Each row below is a small network's average activation on inputs in which a field has the value named, seen along a few directions.
Values that are neighbours, or in one group, have similar rows; names and order tell nothing.
Strong random noise was added to every row along 21 fixed directions; ignore it. To show where, here is one row again and again, with new noise each time:
[-287  222 -190   51  -93  -84  -78   -5 -179   62  161  172 -392 -135
  -77 -482  507  182  234 -149    0 -184 -580  -85 -257  247  -59    1
  297  445  -59  142]
[-348   92   42  355 -156 -194 -375 -240  -47  301  107  310  -50  399
  306  134   25 -237 -298    3 -316 -256 -538  162  176   10 -118  224
 -165  150  254 -120]
[ 139  157  271 -245 -364  -65  157  -35   86    9   95  272 -254 -166
  -20  116   66  397   -4 -348  243 -242 -274 -286 -162  212  411  179
  -71  -49 -498 -444]
[  24  149  236 -339 -206  113 -447 -611  156  377  200 -315 -381  148
   13 -196   98 -175  180 -135  187   53 -490 -160 -209  160   -1  174
 -321  598  165  -63]
[ -63 -186  332  -70  228   16  -57 -115 -238  363 -216 -123  531  -18
  -47  275 -205  417 -345  323 -210  258 -354  246  -32  721  103 -237
  -71  221    0 -457]
[ 219  130  116  182 -154  142 -296    4  338  259  -28 -191   86  278
  206  198 -450  190 -175  110  -61  184 -196  177  -67  140  -65  112
  313  -50  124  349]
[ -48  586  -99  113   35  147  296  469   32   16  -54  245  -48  412
 -243  575 -167  240  236 -181 -162    5   18 -121 -174   31  163  474
  829   -1  276  199]
[ 560   53 -529   41 -349  264 -345   -5   19  -84 -489  119  141 -135
  -23  130  -18  -12 -363  114  -68 -166 -138 -153 -327  -75 -571 -386
 -123  -34 -137   37]
[ 186 -306   25 -244   22 -104   28 -181 -167  -12   -6  376 -214  114
 -165  317  241  -98  235 -330 -221 -499   80 -273   49  -47 -335 -231
   83   87  174  -20]
[ 164 -183 -158 -145 -148   96   13 -198  -16   51  114   12  216  -39
  323   22  148 -154 -170 -175 -193  -72  401  -83   -3 -321 -206  -47
 -228  -95 -251 -174]
[ 191   26 -308  160  575  368  280 -399 -135  103  286 -201  213  -90
   74   54 -209  368  100  217 -169   47  547 -312 -143  252 -160 -114
  -16  221 -307   55]
[   6 -261 -186 -209  108  454  436 -105    3 -115  -91  153   79  285
 -248  241  -39  199  107  341 -427 -148   30   82 -165   47  -69  245
  245  542 -127  -39]
[ 192  -81 -535  -79 -400  -91  100  126  344 -423   12  276  715   21
  231   42   19  279  171  220 -359 -415  637   52 -381 -194 -223 -294
  436  -16 -369   32]
[-269 -366  166 -439 -215  182 -140  276   75   57   54 -268 -307   39
 -200  215 -159 -320 -146  -31  357  250  319  193 -134 -530   38   72
  180 -252  288  598]
[-421  172 -419    7 -395   70   67  -90  398   79  333  -69  389  -80
  792  -76 -237    6 -234  155  119 -166  282  -60 -662  -86  358 -127
 -105 -222   20  146]
[ 214  199 -413   22    9  320 -225   90  -37  180  -81 -336  -27 -248
  -46  -76 -177 -200   77   59  246  371  216 -414 -300 -182 -400 -166
 -176 -103 -100  420]
[ 214 -212  -54  403 -141 -124  -19 -224  444  101   64 -122 -159   66
  279 -117 -107  136   66  316   35 -476   82 -125  366   25  127  -97
 -138   92 -315  -12]
[ -89  155 -152  220   72 -120 -240   91  161  -78  163 -157  646  -42
  473  111   99  -90  -61   20 -278  368  301 -128  117 -172  -74 -302
  331   47  341  -28]
[-181 -222  117  -36  -41  182   76 -124  -36 -157   79 -295  108 -619
 -116   59  386   82  202 -295  260  109  571 -380 -122 -113  415 -250
 -279  145  240  -30]
[-159   81   39   17   70    7  370  311 -206  139 -329  193 -312 -171
 -224  188  -90   53 -261  -79  164  -58 -219   13  -95   21   46  -71
 -143 -346  134   12]
[ -27  219   50    8   40  139 -467  321   38   27 -292 -391   28  230
 -350   56   27 -103 -248  239   50  327 -444  110  193   96   50  329
  207   38 -187 -317]
[ 216 -195 -164   81 -368 -446 -265  -34   61   27   99  155  -37  -91
  257 -280  454 -217  628 -345   43 -561   87 -351   93   77  -45 -440
  165   17  157  224]
[ 302  388 -561   54 -303  391   72  158 -309  431 -298 -164 -321  175
   99   51  133 -154 -509   64  354 -219 -137  -78  -94   63  343  334
  -26  -38 -304 -241]


Field Fimav:
y6: [ -86  272 -439  120 -119   66  133   45 -158  -92   67  318   76  376
  397  -57 -263 -674 -281  300   19  218  -74  168  112 -485   82  422
 -204  -62  123   52]
y14: [ 549 -118  -86  261  111  100  468  154 -103   36 -275  106  -61  -12
   24 -106 -161   93  -37  444    0  170 -286   80  509  211  113  -43
   24  167 -266  -64]
y12: [ -63 -489  173 -208  -34  149 -233 -122   -7  367  189 -226  -26  121
  108  115 -121 -113  150  136  -41   86 -234 -102   -8  283  -53 -158
    8  160   30  242]
y3: [-302 -387  -51 -339 -223  -78 -186  289 -191  174  165  437  336  229
  144  322   47  -33  245  -58 -455  -37 -268 -255 -244  107 -317   -9
  396  140 -207   16]
y5: [ 236  143  294 -168  284  116  133  -69  -56 -129  165  176  -23  169
 -120   35 -178 -209  379 -363 -241  458  -98 -281  161 -185 -252  540
 -186  -73 -243 -141]
y1: [-315   54  195 -162  162  -88 -404    4  190   26  114 -553 -209   25
  -26  -70  230 -184 -496   34  160  243    4  183  272 -381  -12    8
   66  -55   54 -270]
y13: [-334  -60 -156    7  222  109  218  160  -90    8 -241  -10  121  357
 -429  434 -241  197   10  301  -27 -613  280  194 -284  339  299  211
  189 -233   10  -78]
y11: [  89 -195 -110 -155  -44  191  139  344  393 -234 -237  -94    4  -17
  375 -145   82  -72 -382   66 -284  114 -370   -8   43 -176 -164  -94
  107 -220 -186 -219]
y2: [ 200  110  525   49 -162  -12 -273 -211   56  122  171  -41   81  -59
 -147  303 -484  324  127 -191  220  353  312   84  -90   21   34  165
 -159   12  122  333]
y16: [  26  -93   59 -313  -47   93 -234 -283    5  -30   -2  110  375  168
   95  134 -366   79 -504   33 -192  -77  -63  345 -410  101 -286   49
 -299 -386 -305 -233]
y7: [ -31  -19 -257  112  188 -223 -120  149 -218  -37 -334   85  108   82
  -71   23  156  -72 -263  186 -132 -429 -107   52  133  209 -193 -268
 -105 -200 -120 -464]
y10: [ 143 -126  -30 -484  165  347  545   79  -53  262 -647 -445 -329  -78
 -427 -190 -284  129 -180  414  303   64  -90  470 -421  272  -74 -173
 -330   40  149  138]
y4: [ -44  250   37 -402  128   76 -182 -316 -112  490  140 -414 -200  202
 -183  104  109  -47   17 -341   65 -167  370   44 -356   -7 -257   89
  -54  -35  129  -16]
y9: [ 473 -150  100   71 -247   55  -77  -81 -133  123 -248 -407 -139   14
   75 -491  470  -13 -273 -134   86   73   93  641  424 -109  108   91
  113  231   61    0]
y15: [ 245 -459  -38 -110 -111  226 -117 -199 -117   56  156   11   60   99
  305   61  -31 -265  -28   76  -99  189  203  -37  167  -87 -103   72
 -151  264  -27  140]
y8: [  74    3  272   62 -218 -320   66   98   49 -225  397  698 -181  -20
   17  214 -343  156   92   85   70  322 -117    1  283 -382 -156   20
  307  178  -67  414]
The values of Fimav form a line.
- A walk along Fimav starts at y12 and steps to its neighbour y14. Put y6, y1, y10, y4, y8 in the order it reaches them. => y8, y4, y1, y6, y10
- Fewest steps between y9 and y15? => 5
- Name the neighbours of y7, in listed order. => y11, y2

Field Purok:
k13: [ 288  365 -344  103  235 -317  189   87  -94 -213 -257  235 -328  171
 -567  378  339 -326  441  -50    5 -484  469 -478  460 -449 -342 -220
  150  193  357 -192]
k2: [-402  -37 -217   79  427  282  438   83  234 -403  280   51 -408 -285
  -75 -186    4  288   -7  102  -73 -145   53 -397 -189 -207 -103  127
  -77  -92 -600  -42]
k6: [ 388  -71  483 -164 -825 -123 -197  -74  258  291   -3  111   89  -36
  406   30 -117  282 -206 -106   95  323 -445  335    3   99  182  -24
   62  295   12   75]
k14: [  42  115 -175 -176 -100 -220 -440  190 -262   39 -164  177 -311  151
 -315   62   94 -246    6   99  178  -25 -283  -49  -28 -101 -421 -191
  307  214  264  228]
k10: [ 181  291 -167 -236  251    7  221    2 -167 -163  -60  -97   86  -22
 -224 -337    5   35  134    7  183  -44   14  105 -226  356  166   72
  -59 -251 -329 -285]
k8: [ 540 -585  239 -449  189  317 -105    7  587 -306  101 -289   45 -106
  241  245 -261  386  192   48   38   26 -220 -739  -44  502  207 -412
  495  -40 -350 -122]
k12: [ 172   47   93 -147  259  147  -43 -315 -305 -401  245  368  138  -62
 -195  328   15  110  -21 -509 -275  113  508 -106 -138 -266 -407  121
  -60  -58   16  -13]
k1: [ 366   -6 -132 -235 -193  520 -318  -64  -52 -363  -61 -174   -3   39
  -48  404  407 -351  -12 -508  118  148  200 -270 -106 -241  308    1
  514  194  824  233]
k5: [ 220  412  175   91  118   59 -143 -231 -153  459  288 -144  154 -216
  183   92  -32  678 -253 -197 -195  566  177  -17 -121   82 -484 -122
  206  398 -194   36]
k9: [-476  244  308 -503 -231 -471   43  173   29  677 -124 -178 -408  135
 -243 -116 -209 -305  161 -141  409 -101 -116  219 -293 -181 -102  131
 -416 -427   45   41]
k11: [ 710  -72  232 -359 -424  -30  -88 -474  425  -69  135   -5   10  170
  577 -437 -448 -403  -49 -214  179   88  -74  360  -66 -141  -34  109
 -491 -471  -85  197]
k15: [ 135 -280   31  211 -317 -159   -2  250 -185 -378 -116  321  338 -199
   66 -155  130 -243  204 -229  126  -29   79  108  206  -23  448   -2
    4 -391   71  130]
k4: [-175   92   58 -135   22  115  103  -10 -148  -60   63  116  231 -232
 -117  103  165  -54  176 -207 -209  498   89 -158 -133 -301 -208    0
  -25  299  258   54]
k3: [ -11 -362   14  254  221 -251  -35  444 -429  308  -36  -32  275  -39
  138  243 -157  -27 -298  255  103  101  236  -12  536  224  145 -260
   69 -481 -318 -153]
k7: [ 362   35  -59   18  153  428   90  -76 -268  215 -122 -237 -237   -9
  269 -311   67 -219 -565   59   75  498 -589  124  309  137  136  241
 -229   43 -256 -255]
k16: [ 775 -291 -293  578 -277  -33 -256   21 -265   77 -287  401  169  102
   66  381  210  329 -387  279 -481 -173  140  149  624 -164 -626 -362
  466  573 -118  121]
The values of Purok form a line.
- A walk along Purok starts at k9 and steps to its neighbour k15. Put k2, k10, k12, k1, k4 in the order it reaches them. => k4, k1, k10, k2, k12
- Name the neighbours of k11, in listed order. => k6, k7
- Name the neighbours of k14, in listed order. => k8

Field Fufo:
t16: [ 195 -132  -27 -128  268  139 -280 -512  -71   -5  127 -132 -166   64
 -192    2 -129  295 -267   87   24 -263  220  155 -220  121 -361 -137
  -46   77 -178   84]
t4: [-296  -32 -318  231  -98 -108   15  182 -138 -196  189  390   -8 -153
   21  319  509  -33  112   21 -154 -303  128 -595  221 -182   84 -135
  215  377  -66 -255]
t3: [ 129   89   23  343  -71   34 -197   51  174 -514 -142  211   95  157
 -344  228 -481 -234   53  372  197   42  -21   87  244 -127  213  301
 -244 -201  -21   59]
t10: [-289  137 -201  -44 -249  -65   42  311   68   39  -30   -4  206   40
  130 -138  144 -372    5  107 -190  311   52  141  -23 -487 -236   86
   11   53   89   88]
t17: [ 182  -17  213   24 -152  -79  263  -73  -94 -152 -234  344   94 -262
 -182  382   25  452 -328 -171  -47 -126  250  126  -12 -150   -9 -197
  -87   -4   93 -230]
t8: [  18  120  159  205  -54  111  -51 -203    4 -277  169  335 -120   -7
 -136  417 -137   10 -286 -237   31   43  242   10   96 -446   -3  250
 -138 -122  162   78]
t13: [  20  398   45 -127 -179 -246 -187   59  147  232 -145  -93 -312  -54
 -202  -54  -59   93  196  -50  343 -105 -202 -178 -271  109 -128 -155
  -74   74   87   43]
t11: [ 206  424 -234   55   14  -18   72   46  113   52 -233 -102  -27  108
  136 -317  131   10   81  -38  -68 -138 -347  -36 -128  291  -51   60
  -21  -50 -145 -291]
t7: [ 162  380   22   87 -121 -239   52   85   74    3  -16  150 -356  237
  -90   31 -414 -492 -229  198  340  263   85  236  455 -698 -119  324
 -318 -271   21  136]
t2: [  32   14 -365  390 -163  284 -316   87   27  -36   10  -64 -256 -341
  131  -13  162    4 -123  179  180   41 -334 -586   51   -4   13 -152
 -139  261 -234   71]
t15: [-198 -205   16  143  -31  -10  101 -110   75   20  108  193  193  164
  147  149 -189  -47  100  267 -177  -14  -63   51   66   19  153   63
   40  250  206  114]
t5: [ 530  279 -167  275  151  167  107  -68  -99 -186 -112   42 -188 -272
   46  279  244   32 -392  -68  103  298   69 -444  482 -345  -17 -241
  106  300  122 -268]
t6: [ 302 -227  407   65   61  171  -11 -316  421 -199  148 -192 -180  -40
   -5   25 -177  195  -57   15  -58  231   70  -34  395 -329  -25  175
 -127  177 -234  -36]
t14: [-132 -221   15 -230   50  137  200  144 -121  167  -22  156   92  -32
   31  167 -192  250   31 -100 -155 -128  -74 -161 -391  295  -78  -26
  -18 -254 -289   -2]
t1: [-244  -82 -236  102  844   28 -235 -270 -150  -14  204 -203  -30   48
  -27  -22 -211 -238 -156  459  -45  -15  -55 -472  209  154 -303 -170
 -377  -78 -357 -377]
t12: [ 123   31   -7  -94  296 -187  287  266   -9 -445 -220  131  -79 -105
 -303  -58  196  225  151  -24  -69 -156  -33  126   18  144 -100 -438
  502   -7  326   59]
t9: [-551   42   94 -240  -25 -262  197  107  269 -208  176   83 -219  -30
   61 -124   50 -127  223   20  228 -216 -126 -103 -145  -15  398   -1
  -22  -34  188  -98]
The values of Fufo form a ring.
- Name the neighbours of t2, in listed order. => t4, t12
- Name the neighbours of t16, in listed order. => t14, t1
- Name the neighbours of t5, in listed order. => t8, t15
- Name the neighbours of t9, in listed order. => t13, t11
